Each row below holds a small network's activations on one input, seen along a few directions.
Each table varies a few parts of the input and shows all the possible inputs, shuffled.
A made-up example of a description, with smaller parts first: one of 4 places along a line, together with either a single point or one of 11 places around a ring or (one of 3 separate values, together with one of 5 places around a ring).
Shared parts are said once, and a part with two or three values counts as separate values.

Rows:
r1: [ 27 -11   2  11  -2  26  -5  11   9   8  -9]
r2: [ -1  47 -11   1 -29 -21   3  12  14  -9 -39]
r3: [ 26 -17  13  -6   4   4  -9   3  14  -6 -27]
r4: [  0 -17  16 -14  13 -25   0 -15  -7 -15   6]
r5: [-24  55  -7   9 -35  13  10  12   8  13   3]
r6: [ 13 -48   4   4  16  34   1  -4  17  31  19]
r7: [ 17 -14  -2  26  10   8 -16  -1 -22  -1   2]
r8: [ -3 -12   5  12   7  19  -6  -5 -22   6  30]
r9: [-22  47   2 -16 -33 -30  13   2  25  -8 -21]
r10: [ 29 -46 -10  19  28  11 -19 -10 -17  16   8]
r11: [-44  46  -1  -7 -28   4  24  12  14   0 -11]
r12: [ 11 -48   7 -16  37 -20  -5 -32   0   3   8]
r13: [  7 -13  24 -24   6  -4   7 -13  26  -6 -11]
r14: [ 16  25  -6   5  -7  21  -8  19   4   9 -16]
r15: [  3  22   2 -33  -3 -15   8   2  23 -10 -10]
r16: [ 18 -22   5  -1  10 -13 -22  -2 -20 -15 -11]
r17: [ 42 -52   2  -3  17  -2   0  -4  21   7 -15]
r18: [ -1  23   0   2 -13  30  13   9   5   7  12]
r19: [  8 -50  -2 -17  24  19  14 -12  30  11  20]
r20: [ -6  49 -14   9 -35   7   2  24  -1  15 -28]
r21: [ 18 -50  12 -30  26  -6  -1 -15  33  15  -1]
r22: [-16  44 -16  29 -26 -14   0  17 -29   3 -15]
r23: [-17  16  -5 -22  -7  18  18   4  15  -9   6]
r24: [ -6 -17   4 -20   2  23   7  -7  24  -7  15]
r25: [-33  11   4  -3   4   2  11   3 -19 -14  13]
r26: [ 36 -46   1  14  16  29   0  -5  12  22  -9]
r27: [-21 -16   7  -2  21   3  -5  -8  -5  -9  25]
r28: [-18  22   1  19   1  11 -13   3 -19   4  22]
r29: [  5  23  -6  28   3   3 -12   5 -25  -4  -6]
r30: [-38  43   5  -1 -22 -45   3  -4  -9 -13 -12]
r31: [ 10 -12   2   2  -7  27  -4  10  17  12  25]
r32: [-32  46 -13  20 -33  -3   8   4 -27   1  16]
r33: [  9 -47   0  11  25  18   1 -14 -19  22  33]
r34: [ 29 -51   0   0  32 -16 -20  -8 -11   6  -3]
r35: [ 21  15   2  -7 -12  -9   4  22   9 -11 -26]
r36: [  7  15  -1   5   9 -24 -12  11 -21 -16 -19]
r37: [-10  42 -16  10 -24 -35 -11   1 -20 -20 -24]
r38: [-48  38 -17  -2 -27 -14  14   1 -17 -16   9]
r39: [ -2 -55  -1   0  29   3   8 -24  -3  -1  31]
r40: [ -8  15   6 -10   3 -36  -1  -4  -6 -23   6]
What do these inputs look like to the network?
Answer: one of 2 separate values, together with one of 4 places along a line, together with one of 5 places around a ring
The inputs of r23 and r18 match in every part but the place on the ring of 5. If r39 is changed in the same way as r23 into r18, which row does it become?
Answer: r33
Which other rows does r23 become when the place on the line of 4 takes its other values? List them by row number.
Answer: r11, r19, r24
Which other rows does r17 become when the place on the ring of 5 takes its other values? List them by row number.
Answer: r6, r19, r21, r26

Rows:
r41: [-14  33   3 -22 -20   4  14  11  32   1 -16]
r42: [-21  26  -8  21 -15  25   4   8 -10   9  23]
r43: [-19  24  -9  24 -12  10  -1   3 -20   1  17]
r44: [ -3  27   2 -13 -16 -32  -1   4   1 -14 -35]
r45: [ -8  29   5 -19 -16 -20   5   7  12 -11 -28]
r46: [-13  30   4 -20 -18 -11  10   6  22  -4 -22]
r47: [-13  22  -8  25 -11   1  -5   3 -30  -6  12]
r48: [ 19 -50   8  -8  28  28   4  -6  23  20  18]
r49: [ -9  19 -14  28 -10 -12  -8   0 -40 -10   7]
r50: [ 34 -54   4   0  29  -8 -14 -15  -6   0   1]
r51: [ 27 -54   8  -7  30   4  -7 -11   3   4   8]
r52: [ 21 -52   7  -7  30  13  -2 -11  14  11  14]
What do these inputs look like to the network?
Answer: one of 3 separate values, together with one of 4 places along a line
Which other rows does r45 become when the choice among 3 separate values takes its other values? List them by row number.
Answer: r47, r51

Rows:
r53: [ 18  -7  14 -35  11  12  -6   3  35 -15  -6]
r54: [ 11 -17   8  -8  21   1 -16 -10 -16 -24  25]
r55: [-17  23 -22  29 -23   1   4  -1  -8  21   2]
r56: [ -8 -21  14 -30  11  -1  18  -5  37  12  -8]
r57: [ -4 -24 -16  18   3  18   2 -13   8  27  25]
r58: [-27  27  -5  23 -19   9  13   8 -15  18   3]
r59: [-22  27   7   1  -1 -16   3   8 -31 -18   2]
r60: [ -1  32 -21  31 -27  11  -6   7 -11   0   1]
r61: [  1 -24  -2 -23   7  -9   6 -14  43  15 -11]
r62: [-4 -9  8  4 16 36  7  8 -4 10 34]
r63: [ 54 -46  14  -9  21  -5  -6   7  22  12 -47]
r64: [ 11 -28  -8   2  14 -10 -15 -20  -8 -16  20]
r65: [ -5  21 -15  15 -15 -24 -11  -6 -23 -22  -6]
r66: [ -7 -20  15 -12  29  -1   1  -5 -15 -13  27]
r67: [  1 -10  22 -38  18  10  11   8  33  -4  -4]
r68: [ -1  43  -5  21 -20  20  -8  17 -19  -8   7]
r69: [ 50 -46  -2  32  17  25  -9   9 -21  26  -7]
r70: [-19  27   9 -18 -20 -17  20   7  17   7 -30]
r71: [ 45 -59   7  16  31 -15 -20  -5 -32   3 -14]
r72: [ 12  -7  -1   8   7  39 -10   5  -3  -2  30]
r73: [ -6  31  -1   5  -9 -14 -14   6 -31 -31  -1]
r74: [  5  42   9 -21 -22  -6  -4  18  15 -21 -31]
r75: [-22  12 -17  15 -12 -33  -2 -12 -19  -1  -7]
r76: [-11  24  -7 -12 -24 -25  10  -2  23  10 -34]
r77: [-13 -20   1  11   8  26  12  -4   1  24  27]
r78: [ 14 -17 -17  18   0  28  -8  -6   5   7  27]
r79: [-30  17   0   6  -6 -25   9  -5 -26  -3  -3]
r80: [-11  38  15 -26 -14  -8  14  20  13  -8 -26]
r81: [ 19 -16  -1 -25   4   1  -4  -8  41  -5 -12]
r82: [  5  32  -7 -12 -29 -17  -2   7  22 -11 -35]
r83: [-17  39   2  17 -13  18   8  21 -20   3  10]
r84: [ -7 -34  -8   3  16 -19  -5 -26  -3   6  19]
r85: [-16 -31   9  -4  21 -11   6 -17  -9   3  21]
What do these inputs look like to the network?
Answer: one of 3 separate values, together with either a single point or (one of 2 separate values, together with one of 5 places around a ring)
List by row number the other rows that have the choice among 3 separate values in common with r59.
Answer: r54, r64, r65, r66, r71, r73, r75, r79, r84, r85
List by row number the other rows that have the choice among 3 separate values in common with r68.
Answer: r55, r57, r58, r60, r62, r69, r72, r77, r78, r83
Which other rows does r70 become when the choice among 2 separate values takes its other values? List them by row number.
Answer: r56
Start at r56 and move only the place on the ring of 5, one step at a time. The first step leads to r67. Which rows follow, in order?
Answer: r53, r81, r61

Rows:
r86: [-33  40 -19  41 -23  27   6   9 -38   7  32]
r87: [ 21 -44  -1  -1  31 -18 -14 -15 -19 -10   3]
r88: [-36  37  -1 -20 -19 -19  18  -2   1 -15  -3]
r89: [  7 -41  -8  37  26  35  -8 -14 -24  23  53]
r90: [  2 -45  11 -24  26  -7   3 -23  17  -3  18]
r91: [ -2  46   0  -4 -28   8   3  23  12  -3 -30]
r92: [-18  38  -5   6 -14 -36  -5   2 -30 -22 -14]
r93: [-29  44  10 -20 -21   2  16  20  26   3 -13]
r94: [ 39 -33   8 -11  11  15  -3  -3  31  14 -10]
r95: [ 39 -41  -1   6  18  -3 -18  -4  -5   0 -11]
r96: [ -2  38 -11  13 -30 -20  -6   8 -13  -6 -30]
r97: [ 11 -39  17 -24  24  15   8  -1  42  12   6]
The inputs of r89 and r86 match in every part but one. If r94 is changed in the same way as r89 into r86, which row does it become?
Answer: r91
What do these inputs look like to the network?
Answer: one of 2 separate values, together with either a single point or one of 5 places around a ring
Which other rows does r88 become when the choice among 2 separate values takes its other values? List them by row number.
Answer: r90
